These are the activations of a small neural network, seen along a few directions. Each row is one input.
Each table varies a few parts of the input and shows all the possible inputs, shuffled.
A made-up example of a description, with smaller parts first: one of 2 separate values, together with either a single point or one of 9 places around a ring or (one of 5 places around a ring, together with one of 6 places along a line).
Shared parts are said once, and a part with two or three values counts as separate values.

Table:
row 1: 40.1, 61.3, 15.4, 18.2, -20.0, 22.0, -11.5, 31.5, -41.2, -9.9, 21.1
row 2: -17.3, 49.8, -32.0, -5.9, -75.9, 84.2, -47.2, 29.3, 9.0, 33.6, -41.6
row 3: -68.0, 13.4, -63.0, -4.8, -77.8, 13.4, 2.3, -28.4, 58.4, 2.3, -31.7
row 4: -35.1, -20.4, -46.1, -7.9, -33.9, 40.0, -2.1, 54.7, 91.2, 35.3, -50.0
row 5: 46.1, -45.4, -9.4, 17.3, 35.9, -13.0, 33.0, 22.0, 13.8, 4.1, -19.5
row 6: -18.7, -11.3, 55.7, -47.5, 42.2, -9.5, -27.5, -18.2, 0.4, -15.4, 14.0
row 7: -82.6, -14.0, 4.1, -76.1, -26.3, 70.8, -29.0, 0.0, 56.2, 15.3, -22.9
row 8: -18.6, 15.3, -23.6, 31.6, 1.5, -51.8, 14.1, -41.4, -4.0, -25.5, 14.2
row 9: 37.2, 50.3, -1.4, 11.6, -7.4, 15.0, -28.5, 27.8, -53.2, -7.4, 13.1
row 10: -17.6, 27.2, -6.9, 40.0, -11.3, -47.8, 29.8, -38.8, 8.5, -28.4, 21.1
row 11: 40.1, -40.6, -18.3, 14.5, 36.4, -21.6, 26.2, 24.5, 16.4, 28.0, 7.8
row 12: -14.4, -13.8, -27.8, 38.2, -5.7, -47.6, 21.1, -50.1, -23.3, -7.2, 24.7
row 13: -13.9, -39.8, 52.7, -43.0, 35.4, -5.5, -17.5, -26.8, -19.5, 4.9, 24.3
row 14: -17.5, -3.0, 69.6, -39.0, 31.2, -3.9, -11.6, -14.4, 8.5, -14.8, 24.2
row 15: -9.0, -16.8, -15.8, 38.8, -6.0, -41.3, 29.1, -52.8, -26.0, -30.6, -5.3
row 16: -7.0, -44.3, 61.3, -39.7, 33.5, 1.9, -9.4, -29.9, -22.7, -18.0, -3.5
row 17: 43.7, 23.2, 5.8, 12.4, -14.6, 22.3, -7.1, 19.9, -78.8, -4.1, -8.0
row 18: 36.7, -3.9, -0.3, 16.9, 33.0, -18.4, 35.7, 36.3, 45.4, 11.8, 2.8
row 19: 37.6, -14.6, -15.6, 11.4, 43.2, -25.2, 19.0, 32.3, 36.4, 11.5, -4.7
row 20: 38.3, 27.6, -4.3, 13.2, -13.5, 15.8, -18.9, 22.5, -75.6, 14.6, 20.0
The inputs of row 2 and row 4 match in every part but one. If row 20 is changed in the same way as row 2 into row 4, which row does it become?
Answer: row 11
Describe the family of inputs behind these rows.
Answer: one of 4 separate values, together with either a single point or one of 4 places along a line
Change only the choice among 4 separate values in row 10. List by row number the other rows that result.
Answer: row 1, row 14, row 18
List by row number the other rows that have the choice among 4 separate values in common with row 6.
Answer: row 7, row 13, row 14, row 16

Table:
row 21: 5.8, 33.1, 10.7, -6.4, -20.9, 23.3, -19.3, 12.3, -31.1, 0.5, 8.4
row 22: -12.4, -4.4, -24.0, 13.7, -9.9, -14.6, 14.0, -5.4, 30.7, 3.7, -6.7
row 23: -13.4, -6.4, 19.9, -25.8, 8.0, 16.2, -13.9, 8.0, 13.8, 6.0, -6.8
row 24: -27.3, -28.3, 16.0, -36.0, 10.7, 10.8, -3.3, -9.3, 36.2, 7.8, -8.0
row 25: 14.6, 26.3, -3.4, 3.2, -16.2, 17.7, -19.8, 10.3, -40.3, 0.7, -1.7
row 26: 2.3, 15.3, 17.8, -12.4, -7.1, 23.0, -20.4, 9.7, -6.7, 0.5, 1.7
row 27: -37.3, -35.0, 3.8, -27.9, 10.3, 4.5, 1.2, -15.4, 34.9, 2.1, -5.2
row 28: -6.5, 0.5, -24.4, 14.7, -9.6, -10.6, 15.9, -5.8, 29.6, -0.3, -9.5
row 29: 19.4, 14.1, -15.8, 15.6, -20.1, 10.6, -4.9, 15.6, -28.0, 1.3, -6.6
row 30: 17.3, 27.0, -1.1, 3.6, -17.3, 22.0, -17.5, 7.1, -35.8, 0.8, -3.4
row 31: -15.4, -8.1, 16.2, -26.5, 10.9, 15.2, -13.7, 7.0, 11.3, 2.0, -7.8
row 32: -32.9, -18.2, -8.3, -4.4, -1.6, -7.8, 9.9, -16.4, 36.3, 2.1, -8.5
row 33: -30.9, -28.9, 7.9, -24.9, 6.7, 8.5, 2.0, -17.1, 35.6, 1.0, -7.7
row 34: 15.8, 14.9, -28.2, 28.5, -16.0, 0.3, 11.4, 19.7, -7.2, 4.2, -6.4
row 35: -33.1, -20.4, -8.0, -5.5, -2.9, -11.4, 8.1, -16.0, 32.8, -2.3, -11.3
row 36: 15.9, 15.2, -27.3, 29.8, -17.1, 1.3, 12.4, 18.2, -2.5, 8.5, -4.7
row 37: 0.2, 13.5, 16.7, -16.3, -6.0, 21.2, -22.3, 13.4, -7.7, -1.4, 3.1
row 38: -29.9, -17.6, -8.2, -0.2, -3.6, -8.5, 8.7, -18.6, 37.9, 0.2, -9.2
row 39: 7.7, 33.4, 10.4, -5.2, -22.0, 24.4, -19.1, 10.0, -32.2, -2.3, 6.1
row 40: 21.4, 14.5, -15.8, 19.2, -20.2, 12.1, -3.2, 13.6, -20.7, 4.8, -5.8
row 41: 5.6, 7.0, -37.7, 23.5, -10.2, -13.3, 13.9, 6.7, 18.8, 1.5, -4.1
row 42: 18.4, 16.2, -27.0, 30.6, -17.8, 3.1, 12.8, 17.2, -2.4, 6.1, -7.0
row 43: 54.2, -22.6, 49.3, 25.2, 74.4, -73.5, 28.8, -35.5, -59.7, -32.3, 45.2
row 44: -30.0, -27.6, 15.4, -39.9, 12.3, 10.7, -2.0, -6.5, 34.3, 9.9, -7.9
row 45: 15.7, 25.4, -2.9, 5.9, -16.7, 19.1, -21.9, 9.0, -36.3, 8.0, 1.9
row 46: 5.5, 33.9, 8.9, -6.4, -20.4, 21.6, -19.8, 13.2, -35.9, -4.1, 6.9
row 47: 52.1, -26.2, 49.2, 24.1, 75.6, -76.3, 28.6, -32.6, -59.2, -28.7, 48.4
row 48: 9.0, 10.8, -37.2, 26.8, -10.5, -10.5, 16.7, 5.1, 20.3, 3.8, -5.1
row 49: -12.1, -4.7, -25.5, 12.3, -8.9, -16.0, 12.9, -3.9, 26.0, -0.7, -8.6
row 50: 50.6, -26.3, 46.6, 23.4, 76.9, -75.8, 29.5, -32.4, -60.9, -32.6, 48.7
row 51: -29.9, -29.6, 15.0, -40.0, 10.7, 6.7, -3.1, -6.2, 31.9, 4.9, -10.5
row 52: 18.3, 16.1, -15.8, 16.4, -19.4, 12.2, -3.9, 14.5, -24.5, 5.8, -5.0
row 53: -33.8, -33.8, 5.6, -24.6, 8.3, 5.6, -1.0, -14.0, 37.5, 8.9, -1.6
row 54: 0.2, 14.9, 18.5, -16.1, -7.0, 21.8, -19.5, 12.2, -6.6, 1.8, 2.0
row 55: 5.1, 10.6, -37.1, 24.4, -9.5, -11.3, 16.8, 6.2, 17.8, 4.9, -4.7
row 56: -10.3, -4.6, 20.0, -22.5, 6.1, 18.0, -14.7, 6.4, 12.2, 2.6, -8.8
Describe the family of inputs behind these rows.
Answer: one of 3 separate values, together with either a single point or one of 11 places around a ring
The inputs of row 28 and row 22 match in every part but the choice among 3 separate values. If row 48 is changed in the same way as row 28 into row 22, which row does it become?
Answer: row 55
A walk changes only the place on the ring of 11. It starts at row 25 and steps to row 29. List the rest of the walk in order.
Answer: row 34, row 41, row 49, row 35, row 27, row 51, row 31, row 37, row 46
